Each row below holds a small network's activations on one input, seen along a few directions.
In each table, some parts of the input vary, and every possible input appears once, in random order.
Descriptions start from the smaller parts, as in this example, which fits no table here: one of 4 places along a line, together with either a single point or one of 11 places along a line or (one of 3 separate values, together with one of 8 places around a ring).
Shared parts are said once, and a part with two or three values counts as separate values.
In the rows, 128 means zero.

Other details of the inputs vary at random and push rows far along three fixed directions, the same in every table; ignore that.

Rows:
r1: [147 126 139 123 134 111 127 124 116  96 142 125]
r2: [134 109 122 120 105 146 106 127 137 159 103 159]
r3: [208 135 157  82 162  92  98 149 147 120 111  67]
r4: [116 123 136 127 106 157 114 123  97 133 105 142]
r5: [ 89 118  90 176 153 119 177 124 121  59 209 216]
r6: [116 117 124 120 164 172 108 139  79 118 125 193]
r7: [105 127 121 120 132 165 114 140 132 172 100 133]
r8: [135 129 116 124 209 138 130 146 107 100 157 166]
r9: [134 107 123 121  97 138 106 125 118 144 107 161]
r10: [147 141 132 129 135  91 147 126 158 113 144  86]
r11: [142 139 125 127 185 110 142 137 118  90 164 131]
r12: [144 132 133 126 143 115 129 126 117 102 139 125]
r13: [125 116 122 121 108 149 108 123 114 146 105 153]
r14: [156 119 124 122 140 103 126 132 136 111 143 136]
r15: [131 144 135 129 189 126 140 142 101  78 161 113]
r16: [ 59 138  92 184 131 114 195 123 164 116 191 147]
r17: [113 116 130 120  82 167 102 123 125 190  71 137]
r18: [175 148 147  93 229 130 104 156 100 104 129  90]
r19: [141  98 110 114 161 158  98 146 122 139 121 215]
r20: [153 137 141 130 115  81 140 121 140  99 147  87]
r21: [ 62 142 121 180  24 105 182  91 164 151 137  84]
r22: [124 155 141 135 147 107 150 130 129 109 146  68]
r23: [179 154 162  90 183 112 109 146 125 126 107  49]
r24: [137 105 120 119 104 141 106 132 138 157 105 166]
r25: [110 126 124 121 127 161 114 137 134 168 101 144]
r26: [ 63 138 113 180  29 106 186  93 179 162 142  92]
r27: [119 117 113 117 174 172 108 148 108 145 119 196]
r28: [124 115 130 123 102 150 109 120 103 132 105 150]
r29: [137 104 119 120 102 139 106 128 132 153 102 163]
r30: [183 150 172  89 166 109 107 137 103 102 112  52]
r31: [103 127 132 124 124 164 115 129  94 140 107 133]
r32: [ 80 123  83 181 121 101 192 118 179 106 201 183]
r33: [129 112 136 124  89 146 106 119 105 131 105 147]
r34: [ 93 138 148 120  37 164 105 109 126 210  49  61]
r35: [131 111 125 122 101 143 105 122 116 146 106 157]
r36: [ 61 137  98 186 119 109 194 112 146  99 194 157]
r37: [124 141 125 128 171 133 136 144 137 130 141 113]
r38: [148 141 166 119  30  83 131 101 153 144  93  12]
r39: [124 112 110 119 167 168 107 145 113 144 121 203]
r40: [127 141 143 129 149 128 132 129 106 101 140 108]
r41: [148 141 130 127 139  93 145 131 167 118 146  89]
r42: [140 146 131 129 147  99 150 134 164 123 146  83]
r43: [146 142 132 130 132  91 146 121 151 111 146  84]
r44: [151 124 126 124 144 109 127 127 135 113 142 132]
r45: [132 109 123 121 106 141 106 125 132 155 101 157]
r46: [134 107 133 123  88 142 106 123 105 128 106 151]
r47: [128 153 138 133 143 103 150 125 138 113 149  75]
r48: [131 111 129 123  98 143 104 119 111 140 104 154]
Each input here is: one of 6 places along a line, together with one of 8 places along a line.
Changing only the place on the line of 8 turns r32 into r13. The same change can be made to r27. Which row results? -> r47
A walk changes only the place on the line of 6. It starts at r7 and steps to r25. List the rest of the walk in order. -> r42, r41, r19, r3
A walk changes only the place on the line of 8. It starts at r19 and steps to r2. List the rest of the walk in order. -> r45, r44, r35, r48, r1, r33

Rows:
r49: [ 84 119 109 169  63 115 163 104 147 128 152 148]
r50: [130 102 109 123 124 146 103 131 115 140 117 185]
r51: [167 150 159  97 170 127 109 139 123 131 105  73]
r52: [151 131 128 111 216 137 121 159 114 100 150 154]
r53: [166 147 161  95 165 128 103 139 101 120 102  63]
r54: [191 136 156  94 165 108 104 136 129 113 114  92]
r55: [122 162 147 142 108  84 164 111 147 120 141  29]
r56: [107 123 118 127 134 168 115 124 108 155 107 171]
r57: [172 117 123 110 208 121 117 155 120  85 157 176]
r58: [109 145 109 156 164  97 176 124 146  94 187 121]
r59: [125 105 122 124 118 153 108 131 107 127 118 182]
r60: [123 106 125 123 111 154 109 134 115 128 117 180]
r61: [132 110 114 124 127 150 110 123 114 140 114 191]
r62: [117 133 158 110  68 162 100 127 122 176  63  77]
r63: [ 68 129 103 166  86 126 166 120 160 148 151 139]
r64: [136 133 106 151 163  81 169 123 148  77 195 140]
r65: [144 149 147 138  96  69 157 108 152 108 147  47]
r66: [ 63 131 111 170  79 134 168 114 145 135 149 135]
r67: [131 102 111 121 123 144 106 137 124 140 117 184]
r68: [121 129 145 108  71 155  91 121 123 196  59  73]
What do these inputs look like to the network? -> one of 2 separate values, together with either one of 4 places along a line or one of 6 places around a ring
Changing only the choice among 2 separate values turns r58 into r64. The same change can be made to r56. Which row results? -> r61
A walk changes only the place on the line of 4. It starts at r55 and steps to r53. List the rest of the walk in order. -> r66, r62
A walk changes only the place on the line of 4. It starts at r60 and steps to r59. List the rest of the walk in order. -> r49, r65
Change only the choice among 2 separate values in r67. List by row number the other rows that result. -> r63

Rows:
r69: [148 157 156 114 124  99 136 129 161 144 111  23]
r70: [110 109 121 138  71 141 125 124 144 150 112 164]
r71: [ 95 109 114 142  71 144 120 113 113 149 113 148]
r72: [ 91 115 105 147  97 144 129 116 111 148 124 157]
r73: [ 91 149 116 156 123 111 168 116 141 121 158 101]
r74: [134 138 145 107 137 156 103 130 100 149  87 102]
r75: [151 156 162 113 120 102 135 132 162 136 115  25]
r76: [155 157 148 110 149  96 135 135 155 135 124  36]
r77: [105 104 104 138  89 140 119 127 134 150 123 166]
r78: [158 114 140 106 164 148 100 143  86  98 120 171]
r79: [170 124 119 122 240 100 140 155  98  24 207 178]
r80: [101 113 109 143 102 143 131 125 139 161 123 169]
r81: [176 118 124 102 168 137  95 127 117 134 109 168]
r82: [140 130 151 106 140 160  96 138  98 129  97 121]
r83: [ 94 147 128 157 113 116 168 118 144 114 157 101]
r84: [102 138 127 152 106 110 163 128 172 120 157 104]
r85: [ 95 118 126 143  88 148 133 114 118 143 117 166]
r86: [113 131 116 155 135  96 170 128 164 103 178 148]
r87: [150 128 141 104 149 147  98 132  91 140 100 129]
r88: [165 125 133 105 148 139  97 112  99 133 100 147]
r89: [120 118 102 152 138  98 161 135 153  82 189 168]
r90: [153 118 128 103 141 139  92 141 114 153  96 122]
Changing only one part turns r71 into r77. The same change can be made to r73. Which row results? -> r76
What do these inputs look like to the network? -> one of 2 separate values, together with either a single point or one of 4 places along a line or one of 6 places around a ring
Change only the choice among 2 separate values in r75. List by row number the other rows that result. -> r83
